A small network was trained on made-up records. Each row is its average activation on records with the value named, seen along a few directions.
Values that are neighbours, or in one group, have similar rows; names and order tell nothing.
Random noise pushes rows far along 5 fixed directions. That doesn't count. These rows show it; they differ only by the noise:
138  221  90  57  460  91  306  -277  -557  -80  92  -203  -78  73  -324  -67
380  107  94  76  32  141  167  -44  65  4  9  156  -42  -392  0  -264
230  191  342  228  298  209  374  85  -291  -114  77  -57  -245  274  -23  -192
241  71  -7  -223  387  -170  100  -539  -624  -296  19  372  116  121  -145  315
160  195  -217  -252  -559  -296  -30  239  -74  26  -117  -171  86  -109  -148  -273
-114  -55  -6  194  174  56  109  204  -27  137  113  -484  -134  213  151  -15
19  -38  -87  -66  256  -120  38  -199  -313  -64  62  -67  41  150  24  222


Values of DAV:
ved: -98  300  143  -158  -547  -4  28  400  -97  -126  -314  -119  84  432  -290  -226
tes: 128  -234  -9  156  16  194  -78  -223  449  129  -86  430  56  -561  97  0
pavez: 78  -38  -199  -158  -104  -197  -106  44  -18  25  7  -44  80  -20  104  -16
foli: -432  -172  314  412  836  284  117  -325  -97  -35  221  -300  -175  227  -180  221
suko: -51  -225  -85  128  138  1  -184  -36  161  81  59  267  221  -168  299  246
kezi: 56  372  71  29  127  159  410  -273  -179  41  40  -144  -158  -269  -518  -463
fuvi: 161  175  -206  -126  260  167  -139  -289  -80  135  -121  184  274  -564  -432  68
kun: -420  85  82  -122  568  133  -79  -567  -512  -167  52  43  11  155  -470  386
variv: -340  -291  77  281  305  312  3  -174  327  157  359  -370  -299  -76  143  30
The values of DAV form a 3 by 3 grid.
Name the neighbours of ved, in listed order.
Answer: tes, fuvi, kun
Name the neighbours of pavez, in listed order.
Answer: suko, kezi
Each value of DAV is a pair of two hidden parts, and every pair occurs once (3 first parts, 3 second parts).
Changing only the second part turns foli into tes. kun has the same second part as foli; what does that change turn kun into?
Answer: ved

Values of GIDER:
nefi: 6  5  271  154  132  50  278  5  -148  -153  112  -12  -246  303  54  -81
nudin: -407  -33  186  67  28  17  -16  103  -166  -143  32  -245  -165  722  9  187
fubu: -13  -34  138  171  -136  171  -117  142  405  8  -63  260  -43  -181  96  -65
gefes: 158  70  80  128  416  82  185  -98  -236  -13  53  69  22  85  91  70
kizi: 373  -2  1  -111  40  -1  -5  -68  137  -33  35  331  68  -384  149  -62
povu: -46  -13  24  -105  -333  -76  -52  -17  214  -78  -123  152  -2  -95  -14  -127
gofo: 22  6  -77  24  -35  -14  103  75  22  97  148  -396  -189  -65  -70  -245
sigod: -9  113  -93  -224  -248  -67  -152  135  -123  -25  -168  171  136  74  -91  109
pim: -97  154  118  -71  37  -15  4  -4  -321  -136  -138  170  40  396  -255  110
nuz: -212  11  -44  -138  -76  -218  28  -111  -310  -139  130  -252  -51  254  -245  44
bef: 25  -113  -219  -1  65  -71  8  -149  100  188  94  -179  18  -191  109  20
doduk: 116  194  -8  147  -165  120  63  268  72  169  -123  -195  73  -270  -200  -382
balu: -162  54  -295  -116  114  -155  -82  51  -343  158  -26  -531  168  170  -137  204
The values of GIDER form a ring.
Going along GIDER from sigod by way of its neighbour pim, in what order are fubu, nuz, doduk, balu met?
Answer: fubu, nuz, balu, doduk
Name the neighbours of gofo, in listed order.
Answer: nefi, bef

Values of VIRI:
liko: 1  -2  -359  -291  -296  -4  -340  -72  174  107  -170  85  212  -480  -165  -14
nosud: 211  162  108  -179  -358  8  36  144  196  -84  -158  124  -23  -72  -76  -267
bab: 276  -93  -41  140  176  79  42  9  279  117  2  336  104  -182  366  52
reki: 277  78  -253  -291  -294  -304  128  -97  -213  -31  -108  -67  30  -205  -263  -197
muru: 94  23  26  9  -233  -272  45  273  -124  -66  -51  -38  -7  414  370  12
vefiz: -174  129  7  30  -78  22  -97  1  -82  12  -151  -35  85  19  -297  68
peniv: -62  182  358  124  -150  202  203  87  -120  -201  -82  211  -65  272  -161  -223
sopa: -313  -202  -548  -502  130  -547  -436  -933  -260  -62  24  278  490  -366  -383  566
togeb: -58  -217  12  -212  -235  -264  -217  -101  138  -255  43  556  5  205  398  424
zuro: -96  -91  -134  -256  108  -328  -176  -128  -369  -288  45  118  180  325  38  388
zaz: -5  36  -38  -17  -183  13  -67  408  86  204  -35  -199  3  -4  67  -108
gup: -124  150  -78  -164  121  -203  104  -123  -691  -86  143  -497  -140  467  -393  65
The values of VIRI form a 3 by 4 grid.
Name the neighbours of vefiz, in listed order.
Answer: liko, peniv
Name the neighbours of gup, in listed order.
Answer: reki, togeb, zuro
Name the neighbours of bab, in listed order.
Answer: muru, zaz
Each value of VIRI is a pair of two hidden parts, and every pair occurs once (3 first parts, 4 second parts).
Changing only the second part turns sopa into reki. peniv has the same second part as sopa; what does that change turn peniv into?
Answer: muru
Changing only the second part turns nosud into zuro. liko has the same second part as nosud; what does that change turn liko into?
Answer: zaz
